W =
[[  -6.7  -38.2  -92.6 -191.9  -10.1  -14.7   21.2  -58.0 -145.1   -3.6
  -154.1 -230.1  -14.8  126.9   70.1]
 [-128.0   36.7   70.5   53.5  -64.3  -72.1  -57.3    8.9  100.8  -55.2
   -28.2   15.4 -132.0  -66.8  -72.4]
 [ -30.4  -24.3   59.1  146.8   22.9   43.8  -44.1  -46.4   67.5  -32.0
   276.2   46.8   88.0  -77.6  -34.7]
 [  79.6  -93.8 -147.3   17.3  -17.7  -10.5  -46.7   -5.6  -67.9   30.3
    -0.3  100.2  -29.0  -85.4  -75.8]
 [  29.6  -27.3  -90.5 -252.4  -33.3  -24.2   -8.9  -55.9 -150.0  -20.3
  -237.8 -111.4   21.7   12.0   43.4]
 [-200.3   94.4  169.1  -96.8  -74.8  -97.8  -21.8  -23.1  115.9  -98.8
   -93.7 -171.7  -49.2    7.1    0.0]]
W[0, 0] -> -6.7
W[4, 5] -> -24.2
W[5, 0] -> -200.3
W[0] -> [-6.7, -38.2, -92.6, -191.9, -10.1, -14.7, 21.2, -58.0, -145.1, -3.6, -154.1, -230.1, -14.8, 126.9, 70.1]
W[1, 7] -> 8.9
W[3] -> [79.6, -93.8, -147.3, 17.3, -17.7, -10.5, -46.7, -5.6, -67.9, 30.3, -0.3, 100.2, -29.0, -85.4, -75.8]
W[2, 9] -> -32.0
W[0, 1] -> -38.2
W[:, 5] -> [-14.7, -72.1, 43.8, -10.5, -24.2, -97.8]
W[3, 0] -> 79.6
W[3, 9] -> 30.3
W[3, 13] -> -85.4
W[1, 6] -> -57.3
W[4, 4] -> -33.3
W[:, 8] -> [-145.1, 100.8, 67.5, -67.9, -150.0, 115.9]
W[5, 5] -> -97.8
W[0, 8] -> -145.1
W[1, 12] -> -132.0
W[0, 11] -> -230.1
W[3, 2] -> -147.3
W[2, 2] -> 59.1
W[3, 11] -> 100.2
W[5, 14] -> 0.0
W[5, 6] -> -21.8
W[2, 1] -> -24.3
W[4, 10] -> -237.8
W[5, 12] -> -49.2
W[1, 13] -> -66.8
W[1, 2] -> 70.5
W[2, 10] -> 276.2
W[5, 11] -> -171.7
W[5] -> [-200.3, 94.4, 169.1, -96.8, -74.8, -97.8, -21.8, -23.1, 115.9, -98.8, -93.7, -171.7, -49.2, 7.1, 0.0]
W[2, 3] -> 146.8
W[0, 7] -> -58.0
W[:, 7] -> [-58.0, 8.9, -46.4, -5.6, -55.9, -23.1]
W[3, 5] -> -10.5

B =
[[8031 8304 2963 8152 3959 8003 3966 3790 7038 3045 6294 3713]
 [7876 7919 3145 7288 2197 5728 3641 1974 4737 4212 5971 1430]]
B[0, 0] -> 8031
B[1, 5] -> 5728
B[:, 4] -> [3959, 2197]
B[0, 7] -> 3790
B[1, 0] -> 7876
B[1, 7] -> 1974
B[1, 1] -> 7919
B[1, 2] -> 3145
B[0] -> [8031, 8304, 2963, 8152, 3959, 8003, 3966, 3790, 7038, 3045, 6294, 3713]
B[:, 10] -> [6294, 5971]
B[1, 10] -> 5971
B[0, 11] -> 3713
B[:, 2] -> [2963, 3145]
B[0, 6] -> 3966

A = [0.090, 0.118, 0.158, 0.082, 0.107, 0.127, 0.041, -0.048, 0.089, 0.001, -0.014, 0.142, 0.078, 0.015, -0.123]
A[-15] = 0.090
A[14] = -0.123
A[-13] = 0.158
A[12] = 0.078
A[4] = 0.107
A[13] = 0.015
A[11] = 0.142
A[-8] = -0.048

data =
[-0.025 -0.210 -0.107  0.010  0.175 -0.061  0.044 -0.203 -0.136  0.014
  0.154  0.089  0.091  0.116]
data[0]	-0.025
data[-3]	0.089
data[4]	0.175
data[-12]	-0.107
data[-1]	0.116
data[10]	0.154

m =
-0.40  +1.17  +2.38  -0.50
-0.36  -2.78  -4.95  +3.82
m[-2, 0] => -0.40
m[0] => [-0.40, +1.17, +2.38, -0.50]
m[-1] => [-0.36, -2.78, -4.95, +3.82]
m[-1, -1] => +3.82
m[:, 0] => [-0.40, -0.36]
m[-1, -3] => -2.78
m[-2, 3] => -0.50

arr = array([  1.9, -13.0, -10.0,  -7.0, -10.0, -13.0,  13.9,  13.9])
arr[0] => 1.9
arr[7] => 13.9
arr[6] => 13.9
arr[5] => -13.0

a = [ 19  26  25  48  77 187 229 231 230 229 245 231]
a[-12] -> 19
a[-10] -> 25
a[5] -> 187
a[-3] -> 229

x =
+1.65, -0.47, +1.30, +0.77, -0.86, +1.56, +0.00
+1.05, -0.56, +1.47, +0.60, -1.73, +1.78, -1.32
-1.33, -5.80, -1.44, -0.24, +2.66, +0.77, +3.22
+0.78, -2.27, +2.59, +0.87, -0.11, +2.07, -0.87
x[-4, -7]: +1.65
x[1, -4]: +0.60
x[-1, 1]: -2.27
x[2, 3]: -0.24
x[-2]: [-1.33, -5.80, -1.44, -0.24, +2.66, +0.77, +3.22]
x[-4, 5]: +1.56
x[-3]: [+1.05, -0.56, +1.47, +0.60, -1.73, +1.78, -1.32]
x[:, -7]: [+1.65, +1.05, -1.33, +0.78]
x[3]: [+0.78, -2.27, +2.59, +0.87, -0.11, +2.07, -0.87]
x[:, 2]: [+1.30, +1.47, -1.44, +2.59]
x[-3, 4]: -1.73
x[-4, 2]: +1.30
x[-2, 5]: +0.77
x[-2, 6]: +3.22
x[-3, 5]: +1.78
x[-3, -5]: +1.47
x[-4, 1]: -0.47
x[-1, -5]: +2.59
x[2, 0]: -1.33
